These are the activations of a small neural network, seen along a few directions. Each row is one input.
In each table, some parts of the input vary, and every possible input appears once, in random order.
Descriptions start from the smaller parts, as in this example, which fits no table here: values(3) and (point or line(11) or (line(4) and ring(5))).
Shared parts are said once, and a part with two or three values counts as separate values.
In the rows, 128 means zero.

Other details of the inputs vary at random and push rows far along two fixed directions, the same in every table; ignore that.

A family of inputs:
row 1: [132 217  52 104 137  52 128 142 197  83 164]
row 2: [130 115 117 146 148 132 123 110 127 128 118]
row 3: [119 142 162 110 115 134 121 153 128 126 110]
row 4: [135 107 110 143 136 122 121 119 121 134 126]
row 5: [122 154 181  83 123 127  97 140 110 122  88]
row 6: [125 117 120 148 141 139 124 118 134 123 120]
row 7: [137 116 118 134 122 133 136 117 117 135 147]
row 8: [122 113 113 145 123 136 136 134 134 125 122]
row 9: [136 178 120 114 150  97 122 129 164 119 136]
row 10: [127 126 128 139 126 150 138 116 130 125 142]
row 11: [131 148 170  76 107 112  97 152  96 131  93]
row 12: [133 121 128 136 143 140 134  98 123 128 137]
row 13: [119 117 118 148 124 141 134 136 138 121 124]
row 14: [132 117 123 134 132 135 133 105 121 134 143]
row 15: [125 155 182  85 131 125  94 133 107 122  87]
row 16: [133 113 119 134 114 132 141 126 121 132 149]
row 17: [127 118 122 149 149 138 121 111 130 123 119]
row 18: [130 112 114 145 145 125 120 110 122 133 122]
row 19: [127 152 177  80 130 120  96 132 103 126  84]
row 20: [122 117 123 132 116 144 151 128 131 124 143]
row 21: [128 114 129 137 123 151 141 115 120 132 136]
row 22: [130 107 108 144 119 124 131 137 125 131 130]
row 23: [122 111 110 144 120 128 133 135 129 130 127]
row 24: [127 114 116 145 140 134 126 116 131 128 119]
row 25: [119 123 140 144 127 142 145 150 147 134 134]
row 26: [131 124 133 140 143 145 131 100 126 124 138]
row 27: [126 116 113 145 131 137 131 126 131 128 121]
row 28: [129 116 135 129 131 145 133 106 117 129 130]
row 29: [126 148 173  78 119 114  96 139 101 131  91]
row 30: [133 116 131 142 125 124 138 147 133 146 139]
row 31: [119 107 109 149 124 138 145 138 138 125 127]
row 32: [126 132 150 102 109 116 123 160 117 134 116]
row 33: [136 134 154 105 129 113 108 136 112 138 111]
row 34: [141 117 134 144 150 121 125 122 126 149 134]
row 35: [127 128 140 147 137 143 135 136 143 139 132]
row 36: [134 113 121 143 142 135 134  97 119 136 145]
row 37: [126 100 103 148 120 126 140 141 129 132 134]
row 38: [129 111 117 131 113 132 146 131 122 131 150]
row 39: [126 117 121 134 115 137 143 123 124 131 147]
row 40: [139 114 121 134 131 130 132 108 117 135 145]
row 41: [128 106 109 151 140 129 127 115 128 135 128]
row 42: [118 141 151  95 110 133  99 139 105 111  85]
row 43: [109 142 154  83  98 129 105 154 107 103  83]
row 44: [141 115 122 135 139 128 129 101 113 135 143]
row 45: [123 119 126 145 121 151 147 123 135 124 148]
row 46: [148 220  51 106 145  48 115 131 189  88 164]
row 47: [123 116 133 129 113 147 142 125 121 127 134]
row 48: [130 117 129 150 136 133 138 134 137 150 139]
row 49: [122 117 131 140 124 129 145 149 139 143 138]
row 50: [119 121 128 135 117 149 148 130 134 120 145]
row 51: [141 233  88  99 150  63 123 139 199  97 158]
row 52: [122 114 119 131 113 137 148 128 126 129 148]
row 53: [122 120 135 141 126 136 148 149 144 138 133]
row 54: [134 120 136 144 151 125 127 119 130 147 132]
row 55: [137 108 112 145 144 120 119 113 118 134 125]
row 56: [119 150 173  80 104 123 110 157 111 123  90]
row 57: [126 119 133 143 125 129 140 144 137 145 137]
row 58: [123 151 167  77 113 135 101 119  98 108  99]
row 59: [130 119 120 135 123 138 138 115 121 134 145]
row 60: [126 113 109 144 128 130 127 126 126 133 126]
Each input here is: values(3) and line(4) and line(5).
Q: Changing only the line(5) part turns row 5 into row 3. The same change can be made to row 28. Which row results?
A: row 47
Q: Changing only the line(5) part turns row 32 into row 11. The same change can be made to row 50. Which row results?
A: row 10
Q: Start at row 44 and move only the line(4) part, one step at a time. The first step leads to row 36. Which rows follow, in order?
A: row 12, row 26
Q: Start at row 31 and move only the line(5) part, one step at a time. The first step leads to row 8. Which rows follow, in order?
A: row 27, row 24, row 2
Q: Which other rows does row 54 become when the values(3) part takes its other values? List them by row number.
A: row 18, row 36

A family of inputs:
row 61: [143 127 182  92 100 150 129 128 110 106  93]
row 62: [135 112 117 161 138 167 162 127 180 127 148]
row 63: [109  93 110 145 124 183 183 114 123 106 142]
row 64: [ 93  86 101 179 124 126 149 137 154 103 140]
row 65: [138  96 166 145 158 148 134 129 110 161 155]
row 66: [136 131 103 164 132 156 153 111 173 168 156]
row 67: [132 119 127 167 184 111 133 136 158 157 160]
row 68: [110  96 168  60 104 144 139 121  50 133  90]
row 69: [135 145  70 154 140 144 166 148 172  97 162]
row 70: [114 212  91 162 177  79 130 124 203 125 171]
row 71: [155  40 167 158 130 161 165 104  94 179 128]
row 72: [135 113 190  58 111 132 112 140  91 150  82]
row 73: [119 161 139  75  87 147 108 153  85 132  88]
row 74: [ 89  74 208 113 109 167 125 142  99 130  39]
row 75: [ 89 107 153 120 101 153 125 152  76 152  57]
row 76: [152 185 124 147 156 114 140 119 171  84 186]
row 77: [161 153  82 124 143  84 161 126 136 118 167]
row 78: [147  67 115 153 114 119 151 116 100 141 172]
row 79: [122  41 115 179 148 156 162 148 109 179 117]
row 80: [123 156 116 178 163 129 121 133 170 158 156]
row 81: [144 189 177  96 117 113  72 151 109 133 106]
row 82: [114 137 130  94  72 137  97 142  98 130 125]
row 83: [148  92  99 192 131 159 158 157 143 124 136]
row 84: [118 110 136 197 172 156 140 138 169 132 152]
row 85: [132 140 127 176 149 160 134 118 149 161 176]
row 86: [116 110 138 172 185 104 145 123 147 150 150]
row 87: [146 199 111  84  98 102 120 131 106 110 119]
row 88: [101 130 150 170 166 131 138 132 159 109 132]
row 89: [130 176  59 127 119  98 133 144 192  70 192]
row 90: [126 195  47 143 142  95 135 150 188 131 145]
row 91: [105  99 186  84 101 186 143 107 106 115  89]
row 92: [148 138  92 152 127 135 169 135 143  90 155]
row 93: [108 152  83 112  96 123 137  92 134 119 175]
row 94: [134 121 113 119 152 115 172  84 158 145 165]
row 95: [149 221  99  82 104  81  95 164 136 110 107]
row 96: [108  50 120 175 152 137 171 137 106 163 110]
row 97: [132  96  99 133 121 112 137 136 128 136 172]
row 98: [151 224 155  88 140  84  83 162 159  74 129]
row 99: [128 180  48 154 155  98 153 157 208  91 151]
row 100: [102  65 181 167 139 216 161  97 105 133 147]
row 101: [145  45 139 198 197 185  81  38  63 146  99]
row 102: [115  66 102 143 122 130 166  94 116 139 183]
row 103: [153 159 124  79 123  84 111 168 110 121 105]
row 104: [ 97 181 134  71 116  95 117 165 127  70  68]
row 105: [109 106  85 155 145  72 145 132 154 126 157]
row 106: [116  48 111 168 130 127 136 144 120 163 142]
row 107: [102 136 203  84 106 178 108  97  65 149 107]
row 108: [125 108 109 176 152 145 154 134 195 134 129]
row 109: [107 151 116 102  88 107  87 156 124 131 109]
row 110: [136 188 102 115 179  81 152  90 175 117 205]
row 111: [151 119 140  90 157 131  52  50  75 112  40]
row 112: [142  79  96 193 113 142 137 151 150 113 163]
row 113: [131 117 145  77 114 128 126 157  79 136 100]
row 114: [111 111  97 152 115 124 123 154 157 104 138]
row 115: [152 196  76  65 162  81  51  73  94  66  65]
row 116: [160  81 135 158 146 129 144 133 142 171 132]
row 117: [128 104 162  97  70 143 113 141  77  86 114]
row 118: [154 202 146  71 114  89  96 158 167  85  94]
row 119: [110 133 181  63 129  87 111 139 111 134  59]
row 120: [149 176 159  82  96 112  87 147 128 141  80]
row 121: [153  96 174 145 150 135 138 113  93 153 155]
row 122: [119 221 134  37 103 105 115  95 145 115 115]
row 123: [ 94  84  87 199 119 133 148 127 143 156 149]
row 124: [113 172  60 118 120 103 155 106 186  61 200]
row 125: [158 154 109 150 124 125 149  97 158 149 155]
row 126: [ 95 105 181 117 107 151 118 133 106 167  55]
row 127: [151 163 133 161 140 131 133 101 133 142 175]
row 128: [129 222 155  71 136 110  94 151 154  73 139]
row 129: [120 181 139  85 115 109  96 145 153 144  83]
row 130: [ 98  98 164  90  81 192 137 110  45 151  83]
row 131: [159 187 150  94 155  72  94 150 139 122 143]
row 132: [138  20  84 202 157 164  92  41  74 128 111]
row 133: [129 103 164 109  61 142  79 158  67 146  87]
row 134: [137  85 112 172  87 151 140 107  98 150 162]
row 135: [123  81 182  98 127 133 115 145 103 169  68]
row 136: [142 112 144  89  95  94  91 163  92 128 116]
Q: Changing only one part turns row 125 into row 134. The same change can be made to row 71. Which row results?
A: row 78
Q: Describe the family of inputs behind these rows.
A: line(4) and (point or (values(3) and line(6)))
Q: Which other rows does row 130 become when the values(3) part takes its other values? List them by row number.
A: row 63, row 68
Q: Which other rows does row 105 become when the line(6) part takes its other values? List them by row number.
A: row 78, row 97, row 102, row 106, row 136
Q: Which other rows does row 115 become when the line(4) part takes its other values? List them by row number.
A: row 101, row 111, row 132
Q: Which other rows does row 79 become when the line(6) part takes its other values? List them by row number.
A: row 68, row 77, row 96, row 103, row 113
